A =
[[134 136 138 133 139 142]
 [142 135 138 137 136 134]
 [137 134 139 135 134 136]
 [136 134 137 138 138 137]
 [139 137 136 143 140 138]
 [138 132 137 140 138 134]
 [134 139 136 136 143 142]
 [137 140 135 137 145 151]
 [135 146 139 135 137 140]]
Indices start at 1.
(1, 1) => 134
(7, 6) => 142
(2, 4) => 137
(6, 3) => 137
(8, 1) => 137
(2, 2) => 135
(3, 1) => 137
(8, 4) => 137
(2, 6) => 134
(8, 2) => 140
(4, 4) => 138
(4, 6) => 137
(5, 1) => 139
(4, 1) => 136
(3, 2) => 134
(1, 4) => 133
(7, 1) => 134
(1, 3) => 138
(3, 5) => 134

M =
[[127 123 127 129 128 129 126 125 128 122]
 [126 128 129 122 121 116 137 121 128 126]
 [130 132 135 126 136 125 129 127 130 125]
 [135 121 131 130 135 122 134 121 127 121]
 [123 134 124 130 128 133 125 137 127 134]
 [122 133 132 133 124 122 128 150 129 141]
 [117 128 119 139 121 150 111 129 128 129]
 [132 132 123 129 127 128 137 135 127 119]
 [133 119 135 134 130 122 135 134 127 121]
 [125 152 130 122 136 138 122 129 129 123]
 [132 129 132 123 127 120 141 129 127 125]]
Indices start at 1.
row 1 col 1 -> 127
row 6 col 8 -> 150
row 8 col 7 -> 137
row 6 col 2 -> 133
row 10 col 5 -> 136
row 4 col 5 -> 135
row 8 col 8 -> 135
row 9 col 3 -> 135
row 10 col 10 -> 123
row 11 col 6 -> 120
row 6 col 3 -> 132
row 11 col 4 -> 123
row 5 col 9 -> 127
row 8 col 4 -> 129
row 10 col 4 -> 122
row 3 col 5 -> 136
row 8 col 6 -> 128
row 3 col 7 -> 129
row 1 col 3 -> 127
row 3 col 6 -> 125
row 1 col 2 -> 123
row 9 col 9 -> 127
row 5 col 7 -> 125
row 9 col 1 -> 133
row 11 col 5 -> 127
row 9 col 2 -> 119
row 5 col 10 -> 134
row 4 col 10 -> 121
row 8 col 9 -> 127
row 5 col 4 -> 130
row 3 col 2 -> 132
row 11 col 2 -> 129

x =
[[118 142 134 123 128 124 129 136 123 116 127 120 121]
 [123 137 128 122 134 124 132 114 136 119 130 129 125]
 [138 140 135 132 129 126 131 127 128 127 128 125 137]
 [137 135 127 104 131 123 129 119 137 111 131 117 132]
 [121 123 120 112 123 127 114 136 123 135 129 134 121]
 [129 131 128 100 132 130 130 122 131 128 130 140 134]
 [130 136 127 136 125 134 124 135 118 126 128 130 129]
 [111 118 123 120 123 120 126 122 132 130 129 119 125]
 [127 148 138 133 130 123 119 120 137 126 128 123 123]
 [113 130 119 137 123 129 138 140 118 121 127 123 128]
 [127 132 129 124 131 127 136 118 141 123 129 130 128]]
Indices start at 1.
row 1 col 1 = 118
row 10 col 13 = 128
row 8 col 10 = 130
row 3 col 6 = 126
row 9 col 1 = 127
row 6 col 12 = 140
row 1 col 8 = 136
row 2 col 5 = 134
row 4 col 3 = 127
row 5 col 12 = 134
row 9 col 6 = 123
row 8 col 5 = 123
row 4 col 6 = 123
row 1 col 3 = 134
row 9 col 9 = 137
row 9 col 13 = 123
row 3 col 8 = 127
row 4 col 9 = 137
row 11 col 8 = 118
row 2 col 3 = 128
row 1 col 13 = 121
row 11 col 10 = 123
row 5 col 6 = 127
row 4 col 2 = 135
row 2 col 6 = 124
row 11 col 12 = 130
row 10 col 5 = 123
row 7 col 10 = 126
row 9 col 5 = 130
row 9 col 10 = 126
row 5 col 11 = 129
row 5 col 8 = 136
row 5 col 3 = 120
row 5 col 13 = 121
row 9 col 3 = 138
row 7 col 1 = 130
row 10 col 9 = 118
row 6 col 2 = 131

X =
[[144 119 147 125]
 [158 107 112 125]
 [104 155 132 129]
 [124 137 148 126]
 [154 111 122 125]]
Rows and columns are counted from 1.
(1, 1)	144
(4, 2)	137
(2, 1)	158
(3, 2)	155
(5, 1)	154
(4, 4)	126
(5, 2)	111
(1, 3)	147

m =
[[104 127 114 144 137 142 129 111 138]
 [106 128 140 124 118 106 113 115 123]
 [122 122 133 136 130 156 109 145 118]
 [135 134 123 135 125 116 104 151 111]
 [129 139 124 145 125 117 107 102 126]
 [145 120 108 144 139 148 136 137 128]
 [136 133 131 152 133 145 114 150 124]
 [110 121 100 120 127 145 121 138 131]
 [143 148 108 128 117 127 108 122 139]
 [123 134 111 127 125 156 128 118 149]
 [134 158 139 134 138 107 124 126 122]
 [143 114 121 135 106 118 133 117 148]
 [138 145 104 127 117 132 112 117 142]
 [104 122 122 113 132 124 147 109 137]
 [117 126 144 135 114 126 130 155 146]]
Rows and columns are counted from 1.
(1, 1) = 104
(9, 2) = 148
(7, 9) = 124
(5, 2) = 139
(15, 5) = 114
(13, 8) = 117
(8, 7) = 121
(3, 1) = 122
(5, 8) = 102
(1, 6) = 142
(8, 9) = 131
(11, 1) = 134
(9, 5) = 117
(8, 3) = 100
(12, 6) = 118
(10, 9) = 149
(7, 2) = 133
(6, 5) = 139
(11, 8) = 126
(6, 7) = 136
(2, 4) = 124
(7, 8) = 150
(2, 6) = 106
(4, 8) = 151
(5, 3) = 124
(10, 5) = 125
(8, 1) = 110
(15, 8) = 155
(14, 7) = 147
(4, 9) = 111
(1, 4) = 144
(5, 4) = 145
(3, 7) = 109

arr =
[[135 118 122 125]
 [131 102 136 144]
 [145 124 138 131]
 [135 139 150 142]
 [143 130 136 116]
 [132 115 137 120]
 [100 129 113 146]
 [115 123 131 129]
 [133 126 132 116]]
Indices start at 1.
row 1 col 1: 135
row 9 col 2: 126
row 3 col 2: 124
row 6 col 2: 115
row 2 col 1: 131
row 1 col 3: 122
row 2 col 2: 102
row 1 col 2: 118
row 4 col 1: 135
row 7 col 1: 100
row 8 col 3: 131
row 5 col 4: 116

B =
[[124 133 128 132 130 128 132 127 124 118 129 134 122 130 130]
 [138 121 133 118 132 131 119 128 136 140 130 126 141 129 126]
 [138 114 122 130 118 121 131 133 125 132 134 115 138 119 131]
 [146 101 111 144 105 109 145 141 111 115 148 107 141 109 141]
 [128 138 145 107 146 143 108 120 147 149 118 139 134 140 118]]
Indices start at 1.
(1, 1): 124
(1, 9): 124
(5, 7): 108
(5, 8): 120
(3, 8): 133
(5, 2): 138
(4, 7): 145
(5, 9): 147
(1, 5): 130
(3, 2): 114
(3, 1): 138
(5, 4): 107
(3, 13): 138
(3, 7): 131
(2, 2): 121
(3, 5): 118
(3, 6): 121
(5, 12): 139
(5, 14): 140
(4, 12): 107
(5, 10): 149
(3, 3): 122
(4, 8): 141
(2, 11): 130
(3, 14): 119
(2, 4): 118
(1, 12): 134

data =
142,117,135,124,112,132,131,131
116,139,121,141,128,142,146,137
131,128,131,143,134,133,115,138
126,115,110,138,142,134,122,108
117,142,129,130,129,106,134,142
139,132,126,114,117,134,136,118
130,131,129,137,132,123,147,127
124,144,140,129,136,127,123,135
Rows and columns are counted from 1.
row 1 col 1	142
row 3 col 7	115
row 8 col 7	123
row 8 col 3	140
row 3 col 6	133
row 7 col 5	132
row 3 col 1	131
row 8 col 5	136
row 4 col 8	108
row 6 col 1	139
row 6 col 7	136
row 2 col 8	137
row 2 col 1	116
row 4 col 7	122
row 5 col 8	142
row 6 col 2	132
row 7 col 6	123
row 3 col 5	134

W =
[[139 142 104 135 137 131 118 135 115 146 117 142 135 146]
 [128 141 113 137 108 144 148 134 130 137 120 130 133 133]]
Rows and columns are counted from 1.
row 1 col 1 = 139
row 2 col 4 = 137
row 1 col 13 = 135
row 1 col 8 = 135
row 2 col 11 = 120
row 1 col 7 = 118
row 2 col 3 = 113
row 2 col 13 = 133

a =
[[129 119 140 121 120 158 147 146]
 [153 136 136 127 157 125 143 148]]
Indices start at 1.
row 1 col 1 = 129
row 2 col 7 = 143
row 1 col 2 = 119
row 2 col 3 = 136
row 2 col 1 = 153
row 1 col 4 = 121

grid =
[[119 120 128 112 127 148 133 127 140 120 113 134 126 122]
 [118 116 121 110 142 135 129 121 139 130 117 122 138 130]
 [116 106 123 115 138 135 125 129 139 125 123 126 142 132]
 [118 116 127 116 138 128 134 121 137 136 123 125 145 139]
 [113 107 134 119 129 145 125 137 136 117 121 132 139 129]
 [113 116 115 120 149 141 123 119 139 117 118 117 137 138]
 [120 117 120 119 133 137 132 122 141 124 122 129 134 135]
 [114 111 125 118 137 145 123 128 138 116 119 126 136 130]
 [118 119 122 116 137 137 133 120 140 127 118 126 136 135]
 [112 108 115 124 141 150 116 129 141 104 121 123 133 133]
 [118 116 128 120 126 141 133 128 139 122 120 135 133 131]
 [121 122 131 120 122 144 138 126 139 124 117 138 128 130]
 [110 107 116 119 149 146 115 127 139 110 119 117 139 133]]
Rows and columns are counted from 1.
row 1 col 1 => 119
row 5 col 8 => 137
row 3 col 11 => 123
row 12 col 12 => 138
row 5 col 5 => 129
row 3 col 5 => 138
row 4 col 12 => 125
row 1 col 10 => 120
row 10 col 1 => 112
row 6 col 4 => 120
row 8 col 12 => 126
row 7 col 7 => 132
row 8 col 14 => 130
row 9 col 3 => 122
row 7 col 3 => 120
row 8 col 5 => 137
row 8 col 2 => 111
row 4 col 14 => 139
row 9 col 2 => 119
row 2 col 12 => 122
row 7 col 8 => 122
row 2 col 1 => 118
row 2 col 10 => 130
row 7 col 14 => 135
row 3 col 7 => 125
row 6 col 3 => 115
row 6 col 14 => 138
row 10 col 3 => 115
row 12 col 7 => 138
row 13 col 3 => 116
row 12 col 8 => 126
row 9 col 9 => 140
row 2 col 4 => 110
row 3 col 6 => 135
